A small network was shown many inputs. Here are its activations along a few directions, one row for each input.
Each table varies a few parts of the input and shows all the possible inputs, shuffled.
Descriptions start from the smaller parts, as in this example, which fits no table here: one of 3 separate values, together with either a single point or one of 9 places around a ring or (one of 4 places along a line, together with one of 8 places around a ring).
Shared parts are said once, and a part with two or three values counts as separate values.

Table:
r1: [ 49  -1  -2 -15 -96  22 -79  28  66 -40  -8  -3]
r2: [ 10 -67 -10 -21 -10 -14  97  62  39  71  14   1]
r3: [-40  22  -2 -11  97 -73 -38 -26 -74 -22  38 -12]
r4: [ 36  43  12 -22  13 -26   5 -44  45   4 -79  31]
r5: [ 30 -10 -25   0 -33  20  67  -6  -5  -9 -83  10]
r6: [  6 -34 -67 -70  -5 -81   2  18 -71 -37  11  23]
r7: [  4 -28 -71 -24 -30  -1 -55  62 -97 -37  32 -10]
r8: [-10  30   1  55  11  85 -20   9  -4 -29 -13 -24]
r9: [ -6 -18   8  25  22 -24  92 -31  19  30 -22  -3]
r10: [-37 -13 -38 -28  50   5 -81  34 -83 -45  69 -23]
r11: [-42 -10   0  84   7  69  14  24  10   3  27 -27]
r12: [ 34  31 -19  22 -72  52 -42  42  31 -27 -45  10]
r13: [-58 -16  15  40  29  44  20  86  32  52  67 -43]
r14: [ -9  86  49  22  48 -17 -40 -42  44 -15 -55   6]
r15: [ 15 -28 -15 -35 -55  30 -41  27 -96 -31  51  29]
r16: [ 36  15  -8 -22 -64 -10   9  -7  23  -1 -90  11]
r17: [ 21  11 -37  52 -53  71   7  41  -3 -27 -39  -1]
r18: [  28  -56  -11  -77  -31  -18   32  -33 -100  -17   29   41]
r19: [ 22  33  19 -40 -25 -63 -30 -63  86   9 -39   7]
r20: [-20 -14 -52 -62  53 -81  -3 -34 -74   3   2  -1]
r21: [-22  13  44 -41  69 -28 -37 -66 -74  -5  58  33]
r22: [  6 -46 -16  13 -44   0  97   5   7  11 -21 -13]
r23: [ 10  74  67  23  20 -58 -73 -53  85  -5  -6  10]
r24: [-14 -71 -24   5 -33  48  43 100  41  45  59 -32]
r25: [ 12 -29   4 -75  33 -37  15 -77 -76  12  37  43]
r26: [ 20  32   6  18  14  -6  60 -44   1  26 -69   4]
r27: [-50 -13  48  32  79 -25  42  21  55  83  54 -24]
r28: [  7  56  16  14 -12  59 -83   6  30 -22 -23 -25]
r29: [ -4  42  45  64  64   7  14 -48  -3   6 -46 -12]
r30: [ 49   1   5 -38 -87 -53 -21 -14  69 -22 -38  20]
r31: [-37   6   3 -11  17  40 -56  -8 -78 -32  82  25]
r32: [-39   1  40  62  60   9  49 -47  18  19   6 -30]
r33: [   5   41   31   28  -41   13 -111    5   69  -19   11   -8]
r34: [ -7 -40  17 -10  54 -34  97  19  57  82  17   6]
r35: [ -6 -46 -35  44 -49  74  47  53  10 -16  11 -17]
What do these inputs look like to the network?
> one of 5 places around a ring, together with either one of 2 separate values or one of 5 places along a line
The inputs of r21 and r18 match in every part but the place on the ring of 5. If r27 is changed in the same way as r21 into r18, which row does it become?
> r2
A walk changes only the place on the line of 5. It starts at r33 and steps to r28. List the rest of the walk in order.
> r8, r11, r13
Change only the choice among 2 separate values in r15. List by row number the other rows that result.
> r7
Change only the choice among 2 separate values in r10. List by row number the other rows that result.
> r31

Table:
r36: [ 17 -51  -1 -70 -73 -35 -39  27  -5 -18  39  11]
r37: [  9  61  31  66  -2  59 -17 -24   3 -35 -56  -5]
r38: [  0 -19   4  82  18  65  71  22   4  12  17 -38]
r39: [ 28  -6  14 -14 -72  16 -20  37  71  11  26  15]
r40: [  4 -10  20 -59  10 -89   2 -57   1  34  23  30]
r41: [  3 -11  -7  -4  17  55 -70  48 -50 -33  66  11]
r42: [-36 -15 -59  12  25  -9  43  54 -69  37  -7 -31]
r43: [-13  -6 -42 -20   0   1 -78  77 -25  -6  14 -24]
r44: [ -2  64   9  43 -27  27  -9 -17  20 -22 -78 -20]
r45: [-17 -12   8  48 -20  69 -55  40  49 -22  45 -24]
r46: [ 25 -44  19 -39 -32  36 -50   5 -34 -44  80  13]
r47: [ 33   9 -11 -48 -66 -35 -17 -70 -43  -4 -54  20]
r48: [-14 -26 -16  27 -22  13  93  34  43  36 -18  -3]
r49: [-11 -27  61 -14  44 -44 -12 -70 -27 -10  67  36]
r50: [-22  40  54  24  62 -22  -5   1  63  38 -12  -8]
r51: [ 25  39   6  14 -31   7   1 -27  49 -21 -84   2]
r52: [ 12  -7  -5   2 -38  22 105  13  29  55  -7  15]
r53: [-14  34  43   5  27 -61  25 -16  84  13   7  -1]
r54: [  7 -17   2  10 -56  12 -34  54  82   8   5   8]
r55: [  3  -7 -64 -38 -45 -38 -48  57   4 -11  19   1]
r56: [-43 -23 -41  17  28  51  41  -3 -88  20  44  -4]
r57: [ 17  38 -12  21  19  46 -45 -54 -88 -42 -23   1]
r58: [-46   6  39 -16  99  -4 -33 -36 -39  -8  51  -8]
r59: [ 20  15  18 -22 -17  34 -19 -70 -71 -45 -25  61]
r60: [ 32  37   9  -3 -52  17   9 -56  45 -11 -67  17]
r61: [  5 -52  -4 -19  -4  42  64 -19 -79  20  50  19]
r62: [-48  32  54  58  61   3 -16 -18  47  33  22  10]
r63: [-30   8  20  34 -46  19 -36  74  56 -19  17 -14]
r64: [ 42   6 -31 -23  -1 -39 -20 -16 -23 -55 -83  -8]
r65: [  8 -78 -25 -36 -35 -24  73   4 -42  41   5  28]
r66: [  0   1 -15  46   6  38  91  34  21  15  -9 -49]
r67: [ 14 -12  -5 -36  70 -90 -17 -10  18  14  -7  -7]
r68: [ -4 -44 -73 -11   5 -42  74  33 -25  -1  -8  -5]
r69: [ 17  25 -37  -2  36   2 -48  -6 -51 -39 -82 -19]
r70: [ 10  23  60 -25  28 -36  24 -29  80  42   9   7]
r71: [-31  27 -19  -8  84 -67 -31 -15 -13  18  13 -35]
What do these inputs look like to the network?
> one of 4 separate values, together with either one of 4 places along a line or one of 5 places around a ring
The inputs of r38 and r45 match in every part but the choice among 4 separate values. If r48 is changed in the same way as r38 into r45, which row does it become?
> r54
A walk changes only the place on the ring of 5. It starts at r68 and steps to r42. List the rest of the walk in order.
> r56, r61, r65
Change only the choice among 4 separate values in r43. List by row number the other rows that result.
> r42, r69, r71

Table:
r72: [ 37  17 -34 -30 -36   6  -3 -20 -38 -25 -72  11]
r73: [ 20   8   1  -2   6 -29   4 -68 -51 -25 -65  31]
r74: [  9  26  23 -24 -10 -44 -29 -14  62   9 -41 -14]
r75: [ 12  35  38  59 -13  21  33 -19  88  22 -46 -17]
r76: [  2  34  30  59 -15  54   7   5  90  12 -33 -26]
r77: [  3 -24 -10 -51  19 -37   2 -49 -74 -28  23  18]
r78: [ 18 -26 -34 -71 -72  -8 -33  23  -3  -5  29   0]
r79: [ -3  27  26  89 -34  69 -17  15  74  -2  -4 -15]
r80: [  7  25  24  -7  48 -48 -11 -61  25  20 -45  20]
r81: [-33  35  33  20  83  -6 -46  -6 -19  -9  36   7]
r82: [ -3 -55 -26   8 -21  24  60  47 -27  24  14  -8]
r83: [ 16  35  34  42   1  -2  55 -33  99  31 -55 -18]
r84: [-38 -13   4   7  48 -29  81  12  -3  44  31  -7]
r85: [ -5   8 -36  18  -2  46 -47  20 -72 -55  16  -2]
r86: [ -8 -50 -35   7 -43  20  55  73   9  26  17  -7]
r87: [ -9   2 -27   8 -43  43 -74  39  -9 -39  29 -19]
r88: [ -4 -23  21 -44   0 -60 -37  10  32  -1  48  10]
r89: [-15  20  -3  16  48  29 -36 -21 -85 -35  15   0]
r90: [-29  27  14  22  26   2 -77  29  27  -9  51 -14]
r91: [ -9 -34 -17  11  15  14  86  39 -43  27  24  12]
r92: [-14 -31   5  12  47  -7  84  22 -32  37  29   0]
r93: [ 16 -33 -39 -60 -32  -4 -13  -6 -65 -22  17  20]
r94: [-13  -8  28 -53  50 -57 -11 -38 -15  26  39  23]
r95: [ 40  -1 -19 -35 -71   3 -33   1  32 -22 -57  -5]
What do these inputs look like to the network?
> either one of 4 places along a line or one of 5 places along a line or (one of 3 separate values, together with one of 5 places around a ring)
A walk changes only the place on the ring of 5. It starts at r85 and steps to r89. List the rest of the walk in order.
> r81, r90, r87
